These are the activations of a small neural network, seen along a few directions. Each row is one input.
In each table, some parts of the input vary, and every possible input appears once, in random order.
A made-up example of a description, with smaller parts first: ring(8) and (point or ring(11) or (values(3) and line(4))).
Shared parts are said once, and a part with two or three values counts as separate values.
In the rows, 128 means zero.

Other details of the inputs vary at random and push rows far along three fixed directions, the same in every table; ignore that.

A family of inputs:
R1: [128 141  78 100 128  99  98  64 115 126 140  98 104]
R2: [115  94  90 106 146 101 102 118 144 126 135 130 123]
R3: [149 159 217 154 119 178 151 104 155 141 110 107  92]
R4: [108 178 132 100 109 137 151 146 109 100 132 117 156]
R5: [113 127 119 125 114 144 142 158 110 132 117 157 157]
R6: [123 131  70 128 141 111  96  81 120 116 168  96 112]
R7: [103 160 104  91 100 133 186 171  90 126 114 167 173]
R8: [ 95 144  95 119 114 122 142 180 116 123 130 166 152]
R9: [164  70 130 159 151 126 128 131 143 169 104 142 109]
R10: [126 130  81 119 141 103 108  81 119 110 174  98 121]
R11: [136 174 170 136 115 159 148 114 114 109 133  95 142]
R12: [137  94  86 136 148 105 107 137 123 135 125 120 135]
R13: [139 155 147 145 137 145 108  90 139 123 136  75 109]
R14: [140  85 164 164 123 115 128 189 137 144 102 190 126]
R15: [ 95 174 103  75  96 132 179 166 100 117 120 157 163]
R16: [118 126  88  94 141 109 101  77 128 110 161  96 123]
R17: [122 174 171 128  99 157 122  97 115 113 127 115 124]
R18: [146 105 191 158 135 140 137 170 158 138  96 140 123]
R19: [161 156 230 175 114 165 120 107 138 128 108  97 105]
R20: [141  53  99 128 152  99 118 143 132 144 126 157 142]
R21: [135  55 121 145 150 114 117 173 150 160 103 173 135]
R22: [101 191 114 102 103 151 161 133 106 125 121 128 140]
R23: [126 100 128 138 140 110 118 147 154 130 133 146 114]
R24: [151  97 145 148 155 115 102  93 157 127 159 104  91]
Each input here is: values(4) and (point or ring(5)).
Changing only the values(4) part turns R10 into R7. The same change can be made to R23. Which row results?
> R3
Which other rows does R17 become when the values(4) part takes its other values? List them by row number.
> R1, R14, R19
Which other rows does R5 become when the values(4) part takes its other values? List them by row number.
> R6, R9, R12

A family of inputs:
R25: [110 119  97 100 122 120 127 172 110 113 139 148 170]
R26: [129 176 163 140 105 156 153 131 115 100 138 100 139]
R27: [113 119  99 103 120  99 151 147 103 115 124 161 163]
R28: [141 120 182 165 132 136 119 102 151 121 143 130  94]
R29: [146 125  92 124 142  94  98  73 123 134 129  94 108]
R30: [142  94  95 132 142 105  76 102 133 130 119 105 111]
R31: [169  83 170 176 144 127 128 177 140 148  99 143 119]
R32: [ 89 129 107  58 133  98 142 175 156 113 105 138 139]
R33: [118 123  87  95 125 118 161 158 114 133 145 162 149]
R34: [148  76 107 123 147  81 106 123 125 150 119 146 121]
R35: [108 193 158 147 112 171 132 132 126 118 129 110 124]
R36: [133 127  80 119 155 133 106  39 141 125 166  56  98]
R37: [108 182 170 135 111 170 133 125 132 111 157 120 136]
R38: [107 121  87 109 130 117 147 161 112 125 119 139 175]
R39: [104 172  80 102 118 130 114 125  98 103 138  93 148]
R40: [116 168 177 128  98 168 138 114 113  95 130 112 143]
R41: [104 162  84  86 111 125 152  91 104 106 154 125 131]
R42: [156 103 166 164 149 143 129 145 139 156  95 125 131]
R43: [117 187 168 136 110 156 143 127 127 108 163 125 128]
R44: [133 137 104 108 143 113  77  32 122 125 151  67 105]
R45: [166 119 176 150 145 137 131 104 140 136 144 109 121]
R46: [139 110 168 173 129 143 107 142 157 148 100 148 105]
R47: [100 135 110  61 129  84 153 176 153 113 113 142 130]
R48: [148  84 180 170 133 120 116 159 152 154 111 176  99]
R49: [153  73 110 130 151  93 107 144 135 128 148 135 131]
R50: [155  96 156 161 148 156 138 141 149 167 101 132 110]
R51: [164 120 153 160 146 147 137 108 144 155 122 107  91]
R52: [163 120 156 156 131 143 131  95 146 156 110 121  85]
R53: [102 143  83 126 125 104 134 178 116 125 129 155 139]
R54: [134  88  92 147 142  85  93 134 146 143 122 149 100]
R55: [136  89  95 114 147 114  98  83 137 154 133 122  99]
R56: [116 126  88 113 128 104 157 162 108 122 126 142 167]
R57: [134 131 109 115 136 117  66  47 123 113 155  66  99]
R58: [102 186 174 133  96 165 123 117 123 118 131 129 121]
R59: [123  95  95 147 158 111  93 105 154 127 154 104 110]
R60: [112 122  96  97 130 117 139 160 111 127 134 151 177]
R61: [121 173 164 138 106 172 143 129 119 102 132  95 147]
R62: [141  93  81 124 148 114  98  84 144 154 119 114  98]
R63: [103 115  98  99 122 113 140 146 108 118 118 157 171]
R64: [109 131  87 104 116 111 129 153 107 135  96 151 162]
R65: [117 143 164 160 115 145 163 184 135 124 124 159 139]
R66: [107 165  72  96 120 129 158 107 108 113 154 107 135]
R67: [157 111 184 157 128 137 122 105 135 114 133 115 110]
R68: [124 171 160 117 113 182 157 111 125 127 145 116 135]
R69: [151  78  96 138 139  85  95 138 130 137 111 136 115]
R70: [127 179 164 118  97 162 158 104 113 133 128 130 111]
R71: [ 85 122  96 111 118 114 127 157 122 110 134 170 153]
R72: [140 149 165 147 119 143 166 177 113 141  96 146 151]
R73: [127 177 177 126  92 150 134 121 103 111 128 118 125]
R74: [152  39 177 161 141 144 156 179 158 168  86 199 129]
Describe the family of inputs behind these rows.
> values(2) and (point or (line(4) and ring(6)))
Changing only the values(2) part turns R57 into R73. The same change can be made to R64. Which row results?
> R29
Changing only the values(2) part turns R42 into R72. The same change can be made to R37. Which row results?
> R43
Which other rows does R55 become when the line(4) part takes its other values? List them by row number.
> R44, R57, R58
Which other rows does R31 become when the values(2) part takes its other values? List them by row number.
> R39
Which other rows does R70 become when the ring(6) part takes its other values? List them by row number.
> R33, R41, R51, R52, R66
